Each row below holds a small network's activations on one record, seen along a few directions.
Each row is followed by the record's values for the fields FOGA, PUL, BENAR, LESAV, MUSID, KOD.
Not every record has every field; a missing one is written none.
The largest differences between rows may come from other fields.
Random noise pushes rows far along 4 fixed directions. That doesn't count. These rows show it; they differ only by the noise:
[-130  -56  142   61    8  130   79   83   78 -242   43   -2  -63   81
 -180 -193   35]
[ -40  -30  560  -37 -156  104  -39   11   81  -93  -71  270  149  -35
 -155 -248  253]
[ 130  130   42  253 -282  -42  199  311 -361   44  212 -167 -155  116
 -127  -33 -135]
[-186  -46  491   50   73  227 -279  117  153  -69  -22    8 -127  107
   32 -321  107]
[ 332  467  239  178  -62   74  418  372 -215  -25  186 -346   37  427
  108  -36 -235]
[-151  -13  269  305  -57  141 -424  371 -204  203  169 -285 -486  151
  141 -239 -124]

[-289 -250  120   56 -265 -137 -198    8 -163  243  109   85 -446 -179
 -112 -195  241] -> <FOGA:gak PUL:vig BENAR:duk LESAV:tuv MUSID:tovo KOD:none>
[ 297 -205 -107   47 -135 -123  420   46 -101  -84   83   65  198  -57
  -88  -15 -113] -> <FOGA:buved PUL:totiz BENAR:duk LESAV:vike MUSID:tovo KOD:none>
[-295 -155  -55 -142  122  -34  322 -157  156 -329  -35  137   50 -133
 -337 -162  121] -> <FOGA:buved PUL:totiz BENAR:duk LESAV:vike MUSID:kam KOD:none>
[ -48  139 -281   13  -80  -53 -122  -24 -188   57   28   62   32 -107
 -136  215  107] -> <FOGA:gak PUL:kolof BENAR:sanu LESAV:vike MUSID:tovo KOD:none>
[  75  230   68  112 -254 -124  335  143 -284  374  211 -220 -134   72
  114   25  -15] -> <FOGA:gak PUL:bise BENAR:sanu LESAV:tuv MUSID:tovo KOD:none>
[-246 -465  -74  -52  217   70 -243 -202  446 -409 -172  346  148 -254
 -225 -113  152] -> <FOGA:buved PUL:kolof BENAR:sanu LESAV:vike MUSID:kam KOD:none>
[ 155  345  266   92  193  159 -328  169  -19  121   96 -351 -264  357
  520  -14 -226] -> <FOGA:gak PUL:vig BENAR:duk LESAV:tuv MUSID:none KOD:none>
[-217 -555   59   96  -54  -85 -212  -47  -31  101  -46   47 -184 -158
   52  -31   82] -> <FOGA:none PUL:vig BENAR:duk LESAV:tuv MUSID:none KOD:reg>
[-292 -340   -1   31   70  -29   87   55  237 -311  100  101 -261  -14
 -317 -186  126] -> <FOGA:buved PUL:mit BENAR:duk LESAV:tuv MUSID:tovo KOD:none>
[   3  515  220  139  339  196    7  301  239   -9  143 -580 -222  557
  244 -204 -317] -> <FOGA:buved PUL:kolof BENAR:sanu LESAV:vike MUSID:kam KOD:none>
[ 118 -166   34  125 -110    3 -310   44 -186  290   24 -215 -229  -18
  356  109 -134] -> <FOGA:none PUL:vig BENAR:duk LESAV:tuv MUSID:none KOD:reg>
[-225   85  348 -233  259  159 -381 -190  490  -60 -173  144   -2  105
  254 -160  250] -> <FOGA:gak PUL:mit BENAR:sanu LESAV:tuv MUSID:none KOD:none>
[-289 -164   -4  -22 -270 -118   45 -102  -52   86  -51  116 -283 -148
 -251  -53  148] -> <FOGA:none PUL:vig BENAR:sanu LESAV:tuv MUSID:none KOD:reg>
[  55 -263 -261   68 -173 -217    7  -23 -157 -166  112  106  -45 -151
 -209    7 -104] -> <FOGA:buved PUL:vig BENAR:duk LESAV:vike MUSID:none KOD:none>
[   9  486   11 -113  287  131   96 -158  203  -27  -49 -161   13  294
  360    3  -72] -> <FOGA:gak PUL:totiz BENAR:sanu LESAV:tuv MUSID:none KOD:none>
[ 288  547   95   -2 -125  -14  -40  266 -296  291   37 -269  -53  354
  384  108 -230] -> <FOGA:none PUL:vig BENAR:sanu LESAV:tuv MUSID:none KOD:pumif>
[-190   72 -141  -65  437  180  216 -206  254 -126  -51 -224  -89  230
  313 -141  -71] -> <FOGA:gak PUL:totiz BENAR:duk LESAV:tuv MUSID:tovo KOD:none>
[-344 -527 -214   70   77 -149  234 -261  152 -123  -69    6 -102 -247
 -241 -182   86] -> <FOGA:buved PUL:totiz BENAR:duk LESAV:vike MUSID:kam KOD:none>
[ -45 -157  521 -285 -337 -133  129 -476   17  269 -355  453  608 -332
   39   27  441] -> <FOGA:none PUL:totiz BENAR:duk LESAV:tuv MUSID:none KOD:reg>
[-210   30 -337   -1  -47   -8  166  -53 -190   74   75 -205 -186  -45
  -39  -30  -58] -> <FOGA:gak PUL:totiz BENAR:duk LESAV:vike MUSID:tovo KOD:none>
[-186 -132  -16 -190 -111   91 -347 -164  136 -190 -190  329  -10 -139
 -235  -54  159] -> <FOGA:none PUL:vig BENAR:sanu LESAV:tuv MUSID:none KOD:pumif>
[-203 -234  304 -131 -445 -180 -209  -38  -61  280  -29  458  -65 -399
 -332 -212  347] -> <FOGA:buved PUL:kolof BENAR:sanu LESAV:vike MUSID:none KOD:none>
[ 150  202  559  -97   13  128 -179   67  -27   88   26   19  114   61
  151  -59   40] -> <FOGA:buved PUL:totiz BENAR:duk LESAV:vike MUSID:tovo KOD:none>
[  81 -100 -229   23  302   28 -332   33   -4   10  -59 -207  -86   67
  319  148 -296] -> <FOGA:none PUL:vig BENAR:sanu LESAV:vike MUSID:none KOD:pumif>
[ 184   80  139   46 -149 -199  297   27   10   63  -22  -46  203    3
  -88  -40   44] -> <FOGA:buved PUL:kolof BENAR:sanu LESAV:vike MUSID:kam KOD:none>
[ 113    4 -359 -235  329  139  376 -129  275 -416  -23  -76  351   32
  -10  218  -66] -> <FOGA:gak PUL:kolof BENAR:sanu LESAV:vike MUSID:tovo KOD:none>
[-329  232 -194   16  -47  -26  -41 -104  -20  -27  -35    1 -253   31
  -70  -49   90] -> <FOGA:buved PUL:vig BENAR:sanu LESAV:tuv MUSID:kam KOD:none>
[ 353  546  283 -180  -59  -95  709  110   59   75   34 -102  358  259
   79   -5  -67] -> <FOGA:buved PUL:kolof BENAR:sanu LESAV:vike MUSID:none KOD:none>
[ 168 -256  114  -59 -258  -89  413  -93  -35   55  105  201  344 -178
 -138   24  154] -> <FOGA:gak PUL:bise BENAR:duk LESAV:tuv MUSID:tovo KOD:none>
[   7 -243  360  -25  342  159 -249   96  328  121 -122  -15   -3  139
  308 -124  -64] -> <FOGA:none PUL:kolof BENAR:sanu LESAV:vike MUSID:none KOD:pumif>
[ 370 -206  125   62  190   49   37   64   40   82   33 -132  381  119
  270  152 -140] -> <FOGA:none PUL:bise BENAR:duk LESAV:vike MUSID:none KOD:pumif>
[-263  385  163   33  -40  214 -306   83   -1   90   70   40 -317   83
  -47 -217   75] -> <FOGA:buved PUL:bise BENAR:sanu LESAV:tuv MUSID:tovo KOD:none>
[ 563  694 -244   21  115  123  515  189  -89 -297   98 -201  318  300
   -6  280 -221] -> <FOGA:gak PUL:kolof BENAR:sanu LESAV:vike MUSID:tovo KOD:none>
[-211 -357 -492 -102  186   87 -174 -256  276 -356 -135  126   38 -136
  -25  140   66] -> <FOGA:none PUL:mit BENAR:sanu LESAV:tuv MUSID:none KOD:reg>
[ 384  258  180  227   21  -82  -60  291 -267  240  155 -306 -185  248
  377   -9 -200] -> <FOGA:buved PUL:vig BENAR:duk LESAV:vike MUSID:kam KOD:none>
[ 307  315 -137   73 -164 -184  642  -20 -367  294   52 -290   86   74
  288  113 -233] -> <FOGA:buved PUL:totiz BENAR:duk LESAV:vike MUSID:tovo KOD:none>
[-120  213 -441  -81  -94   29  203  -50   48 -422  120   59   74   25
 -462  101  -39] -> <FOGA:buved PUL:kolof BENAR:sanu LESAV:tuv MUSID:none KOD:none>
[-266   33 -175   22  -81  -21  145 -148  -41  165   58  -89 -213 -140
  -91   56  -29] -> <FOGA:gak PUL:bise BENAR:sanu LESAV:tuv MUSID:tovo KOD:none>
[  -5  376  127  -39  297  251   21   42  242  -86   -8 -223 -105  415
  186  -58 -182] -> <FOGA:none PUL:totiz BENAR:sanu LESAV:tuv MUSID:none KOD:pumif>
[-384 -158   48 -225   40    1 -143 -471  142   62 -267  291  -25 -285
  -76 -234  366] -> <FOGA:buved PUL:totiz BENAR:duk LESAV:vike MUSID:tovo KOD:none>
[ -54 -204  -87    4  404  126  -84  -15  340 -336   63 -186 -166  243
  -33  -84 -190] -> <FOGA:none PUL:vig BENAR:duk LESAV:vike MUSID:none KOD:pumif>
[  24  -49  207 -107  227   25  -78   98  175   26  -36 -168   17   73
  296  -18  -74] -> <FOGA:buved PUL:mit BENAR:sanu LESAV:vike MUSID:none KOD:none>
[ 196  596  -31   46  331  113  249  282   47 -154   86 -453  125  502
  174  104 -255] -> <FOGA:buved PUL:kolof BENAR:sanu LESAV:vike MUSID:kam KOD:none>

Here are new rows. What are their fields?
[ 334  324  302 -188 -321  -38   80   18  -87 -131  -68  458  327   10
 -238   89  123] -> <FOGA:none PUL:vig BENAR:sanu LESAV:tuv MUSID:none KOD:pumif>
[ -35  445  180 -106 -366 -136 -166   -7 -320  320  -62  126  -46  -62
  154   11   71] -> <FOGA:buved PUL:vig BENAR:sanu LESAV:tuv MUSID:none KOD:none>
[ 297  229   24  133 -309 -260  477   22 -418  207   76   22  184  -63
   91  206 -106] -> <FOGA:buved PUL:totiz BENAR:duk LESAV:tuv MUSID:kam KOD:none>
[-643  -87 -458 -148  227  113 -154 -264  131  -50   -7 -112 -408 -116
   30  -61  102] -> <FOGA:gak PUL:totiz BENAR:sanu LESAV:tuv MUSID:tovo KOD:none>
[ 297   31  181  159  100  140 -111  121   16   72   88 -191   64  274
  281   14 -237] -> <FOGA:none PUL:totiz BENAR:duk LESAV:tuv MUSID:none KOD:pumif>
[  95  305  -68 -162   86  157   98 -110  187 -189  -24   87  295   92
  100  102   80] -> <FOGA:gak PUL:kolof BENAR:sanu LESAV:tuv MUSID:tovo KOD:none>
[-300  180   97  140  636  390 -434  416  343  -80  105 -418 -562  539
  346 -259 -274] -> <FOGA:buved PUL:kolof BENAR:sanu LESAV:tuv MUSID:tovo KOD:none>
[-214 -111  110   98  236  143 -216   98  197 -119  -59 -101  -59   60
  155  -75   -7] -> <FOGA:buved PUL:kolof BENAR:sanu LESAV:tuv MUSID:kam KOD:none>
[ -28   92  303  -65 -315 -103   31  -82 -193  449  -17  288   79 -209
   -1  -53  288] -> <FOGA:gak PUL:bise BENAR:sanu LESAV:tuv MUSID:tovo KOD:none>
[ -60  185  442  -98  -73   54  -48  -44  213  -96  -30  359  165  -16
 -273 -103  279] -> <FOGA:buved PUL:kolof BENAR:sanu LESAV:tuv MUSID:kam KOD:none>
[ 328  504 -204   -8  -94   24  193  203 -268  -68   26   80   98  113
 -122  214   10] -> <FOGA:gak PUL:kolof BENAR:sanu LESAV:vike MUSID:tovo KOD:none>
[-506   71 -386    1  278  161 -418 -103  -70   39  -10 -231 -419    5
  110    1  -19] -> <FOGA:gak PUL:totiz BENAR:duk LESAV:vike MUSID:tovo KOD:none>
[  48   21 -233  233  -19 -138  218  263  -98  -24  177 -349 -181  158
  -58   28 -230] -> <FOGA:buved PUL:kolof BENAR:sanu LESAV:vike MUSID:kam KOD:none>
[ -19  299 -362 -253  230   73  132 -165   94 -385 -142  112   68   19
 -150   97  129] -> <FOGA:gak PUL:vig BENAR:sanu LESAV:vike MUSID:tovo KOD:none>
[ -92 -229   19  246  -38   28  225  300   24 -170  342 -157 -361   88
 -278 -219 -156] -> <FOGA:buved PUL:bise BENAR:duk LESAV:tuv MUSID:tovo KOD:none>
[-108    1  148 -119  205  185 -209   63  244 -214 -187  201   84  -57
  -56 -131   77] -> <FOGA:buved PUL:kolof BENAR:sanu LESAV:vike MUSID:kam KOD:none>
[  66  321  517 -211 -172 -200  355 -229   54  205 -228  145  259  -34
   90 -130  266] -> <FOGA:buved PUL:vig BENAR:sanu LESAV:vike MUSID:kam KOD:none>
[-278 -147  258  -21  246   78 -276 -185  180  -52 -206  139   -5 -119
  -20 -144  248] -> <FOGA:buved PUL:totiz BENAR:duk LESAV:vike MUSID:kam KOD:none>
[ 180  -94 -323   53  246   -3  311   95  -41 -234   13 -382   27  231
  115  196 -276] -> <FOGA:none PUL:vig BENAR:duk LESAV:vike MUSID:none KOD:reg>
[ 196  210  279 -206  187  105   81  -71  190  -86 -110    0  219  212
  244 -174   58] -> <FOGA:buved PUL:vig BENAR:duk LESAV:vike MUSID:tovo KOD:none>
[ 376  216   89  -16 -358 -223  470   41 -336  307  -70  -97  192   98
  146  232  -19] -> <FOGA:none PUL:vig BENAR:sanu LESAV:tuv MUSID:none KOD:reg>
